These are the activations of a small neural network, seen along a few directions. Each row is one input.
In each table, some parts of the input vary, and every possible input appears once, in random order.
Descriptions start from the smaller parts, as in this example, which fits no table here: ring(8) and (point or line(9) or (values(2) and line(6))).
Shared parts are said once, and a part with two or three values counts as separate values.
In the rows, zero is written as 128.

Other details of the inputs shift rows strongly along three fixed directions, in all tables alike. That doesn't count.

Rows:
R1: [127  94  98 122 126 116 115 119 117 129 134 101 121]
R2: [159 137 124 127 129 113 142 125 121 125 114 135 104]
R3: [139 124 125 131 129 116 133 138 116 122 119 132 107]
R4: [123  65 127 143 133 136 115 121  85  93 136 139 142]
R5: [132 138 132 133 119 128 140 141 132 139 128 126 121]
R6: [122 125 110 119 115 127 128 135 149 148 125 103 112]
R7: [163 148  86 117 112 100 141 129 148 150 100 108  79]
R8: [ 98 140  60  85 123 122 107 132 175 193 173  70 169]
R9: [143 148 168 135 122 131 150 144 133 112 107 156 110]
R10: [118 118 112 124 125 137 119 124 140 150 139 105 129]
R11: [116  83 117 127 125 123 121 133 115 122 150 109 129]
R12: [125 107 119 126 131 117 124 129 118 122 134 112 121]
R13: [135 176 157 135 117 140 146 135 145 137  99 151 115]
R14: [122  80 134 149 141 131  97 100  79  80 149 142 156]
R15: [123 131 150 129 131 138 137 133 131 130 129 136 127]
R16: [134 137 127 128 130 118 141 135 124 136 117 126 111]
R17: [155 171 162 135 129 131 148 119 127 115  88 168 107]
R18: [158 150  90 126 118 107 142 125 146 148 103 114  93]
R19: [114  91 120 134 130 129 125 132 116 122 147 116 137]
R20: [140 129  91 127 112 121 132 135 150 157 124  99 112]
R21: [135 134 132 135 120 127 135 143 132 129 130 130 117]
R22: [111  66 144 145 137 142 108 115  75  90 145 144 157]
R23: [137 145 115 122 110 125 132 135 157 151 118 108 109]
R24: [142  88 113 138 137 113 124 116  91  98 136 128 130]
R25: [151 149  97 125 118 109 137 122 135 151 106 117  97]
R26: [115  99 105 130 123 131 111 129 121 134 143 109 129]
R27: [121  93  97 130 133 123 114 113 117 127 139 104 134]
R28: [128 155 149 139 121 143 128 133 139 128 118 143 125]
R29: [132 135  94 121 123 116 129 126 138 158 117 103 106]
R30: [139  79 123 111 147 133 104 127  82  96 148 154 180]
R31: [121 160 190 140 131 145 151 139 124 112 106 173 127]
R32: [137 128 107 123 117 130 124 128 144 152 134 106 120]
R33: [160 148 145 131 125 112 152 134 120 110  95 153  94]
R34: [ 49 200 187 106 150 182  97 119 182 131 175 148 224]
R35: [136 151 142 127 131 134 138 121 136 132 106 140 113]
R36: [125  78 137 145 144 123 112 107  73  86 150 140 153]
R37: [135 167 157 135 129 133 141 130 133 123  95 157 107]
R38: [140 106 114 136 132 110 119 121 102 112 138 127 122]
R39: [ 80 155 105  94 138 135 106 124 187 174 170  99 193]
R40: [128 108 114 127 137 123 123 123 117 131 141 111 126]
R41: [121 141 171 141 130 140 140 141 120 107 116 162 124]
R42: [144 116 106 131 117 118 142 144 132 135 129 115 112]
R43: [138 132 131 132 131 119 144 134 125 122 112 134 110]
R44: [132 159 201 143 134 152 147 131 124 100 113 180 135]
R45: [ 58 173 174  99 149 161  96 119 186 140 163 127 215]
Description of these inputs: values(5) and (point or (values(2) and line(4))).
- The inputs of R32 and R28 match in every part but the values(5) part. If R2 is changed in the same way as R32 into R28, which row does it become? => R38
- Which other rows does R23 become when the line(4) part takes its other values? List them by row number. => R1, R6, R7
- Which other rows does R3 become when the values(2) part takes its other values? List them by row number. => R37
- Which other rows does R6 become when the values(5) part takes its other values? List them by row number. => R4, R10, R22, R26

Rows:
R46: [101 161 131 123 116 149 131 140 173 168 136 106 134]
R47: [177  79  82 114 126  88 135 145  90 110 118 134  99]
R48: [153 125  90 120 121 111 126 128 130 140 124 114 113]
R49: [128 129  81 109 123 110 133 143 147 168 146  86 118]
R50: [160 134  89 117 115 108 136 140 138 149 119 114 102]
R51: [129 124 121 128 130 129 117 119 125 125 141 125 144]
R52: [110 103  99 126 134 131  95 103 123 129 165  98 164]
R53: [ 79 126 173 129 152 152 104 113 124 103 172 138 196]
R54: [104  99 102 130 127 140 100 107 126 137 151  98 152]
R55: [117 121  87 111 129 115 122 132 141 162 156  86 134]
R56: [127 101 120 127 143 121 118 115 101 111 140 131 144]
R57: [122 180 194 129 146 142 134 114 132  97 106 183 150]
R58: [130  80 134 138 136 131 112 125  89  94 153 142 155]
R59: [147 130  91 118 130 106 129 120 126 141 117 116 111]
R60: [ 69 123  74 138 130 130  87  81 164 180 182  16 139]
R61: [133 218 214 162 126 147 169 122 153 119  69 167  80]
R62: [117 122  87 110 130 115 122 130 141 160 155  86 134]
R63: [137 145 123 130 123 127 140 135 133 143 124 128 119]
R64: [152 103  72 127 124 108 118 114 112 139 128 105 113]
R65: [119 145 184 142 131 157 134 125 123 106 106 172 139]
R66: [117 123  87 111 132 115 120 126 142 159 153  86 135]
R67: [112  81 145 137 143 140 106 109  87  89 136 149 159]
R68: [173  87  76 115 117  96 140 144 103 131  97 128  81]
R69: [152 180 152 134 127 131 149 123 137 129  90 162 108]
R70: [125  57 101 123 129 116 111 143  96 109 159 118 145]
R71: [126 149 184 145 140 150 135 119 112 100 118 174 146]
R72: [134 110 140 139 138 133 111 104  96  91 131 153 151]
R73: [125 126  76 115 112 123 119 127 157 173 134  82 118]
R74: [178 161 159 132 119 120 162 150 119 107  80 185  93]
R75: [ 19 144 179 159 145 177  88  79 166 142 206  60 199]
R76: [122 129 137 126 144 128 114 106 114 103 132 144 154]
R77: [153  61 143 143 131 128 121 132  65  67 123 172 134]
R78: [100  89 109 117 135 130 100 122 126 127 168 101 166]
R79: [146 198 164 125 111 135 165 162 169 145  88 162  96]
R80: [184 102  97 128 113 101 147 158 101 118 108 145  86]
R81: [162 123 127 128 113 118 147 156 121 120 102 152  99]
R82: [117 175 202 129 144 146 140 130 133  98 116 183 152]
R83: [179 100 100 118 121  93 149 161 100 114 109 148  89]
R84: [ 88  52 173 176 149 148  98  88  64  64 171 123 163]
R85: [ 71 187 143 141 120 147 130 118 195 182 157  62 123]
R86: [ 99  99 145 128 151 137 100 107 107  97 167 132 183]
R87: [144  88 143 138 125 131 125 137  93  91 126 160 133]
R88: [122 182 176 156 125 139 154 118 149 130  99 129  91]
R89: [118 189 120 105 129 124 133 128 181 166 127 107 131]
R90: [ 99 167 129 112 127 140 128 129 174 166 129 107 136]
R91: [183  97  72 116 124  86 141 135  96 127 101 130  82]
R92: [138 180 141 129 126 133 145 127 149 145 107 138 115]
R93: [147  97  76 111 117 105 132 145 127 151 121 104  99]
R94: [ 92 194 201 158 128 154 147 119 163 133 121 128 117]
R95: [120 120  84 121 122 123 118 126 142 164 155  83 134]
R96: [113  49 131 142 132 142 103 123  79  94 156 133 159]
R97: [148 118 133 124 120 121 152 162 117 126 103 152  97]
R98: [172  82  82 120 128  92 136 137  87 118 117 130  97]
R99: [174 165 151 118 117 112 169 165 134 119  70 181  80]
R100: [127 143 101 118 107 131 139 153 163 174 127  99 106]
R101: [131 134 122 126 117 135 134 137 142 146 115 123 115]
R102: [160  69  88 119 117 103 138 157  96 125 117 129  95]
R103: [162 179 134 124 115 124 150 136 150 134  78 156  92]
R104: [139 160 183 145 138 144 143 118 112  97 101 183 133]
R105: [103 122 182 134 147 149 114 114 110  84 135 168 172]
R106: [127  68 137 140 135 136 106 119  84  83 146 146 157]
R107: [122 124  81 115 111 127 123 138 159 175 139  82 117]
R108: [110 136 180 129 138 144 130 139 126 100 129 165 155]
R109: [ 72 201 138 139 126 146 121  96 199 183 146  59 125]
R110: [ 85 121 163 137 140 160  98 106 128 107 159 134 186]
R111: [136 153  89 112 113 121 126 130 166 166 122  99 113]
R112: [127 161 157 119 124 135 151 150 149 140 102 150 113]
R113: [138 170 152 116 127 125 147 144 152 129  99 154 116]
R114: [118 181 124 122 120 135 141 137 170 172 132 108 124]
R115: [157 108  69 110 119  98 126 132 125 139 114 110 103]
R116: [156  59 107 127 133 108 117 126  72  83 123 150 126]
R117: [ 83 119 183 134 147 162 114 118 119 102 147 151 177]
- What do these inputs look like to the network? => line(8) and (point or (values(2) and line(4)))
- The inputs of R108 and R113 match in every part but the line(8) part. If R46 is changed in the same way as R108 into R113, which row does it become? => R101
- The inputs of R87 and R111 match in every part but the line(8) part. If R95 is changed in the same way as R87 into R111, which row does it become? => R69
- Which other rows does R48 become when the values(2) part takes its other values? List them by row number. => R89
- Which other rows does R61 become when the line(8) part takes its other values? List them by row number. => R60, R75, R84, R85, R88, R94, R109
- Which other rows does R117 become when the line(8) part takes its other values? List them by row number. => R67, R68, R90, R93, R97, R102, R112
- A walk changes only the line(4) part. It starts at R101 and steps to R106. List the rest of the walk in order. => R51, R92
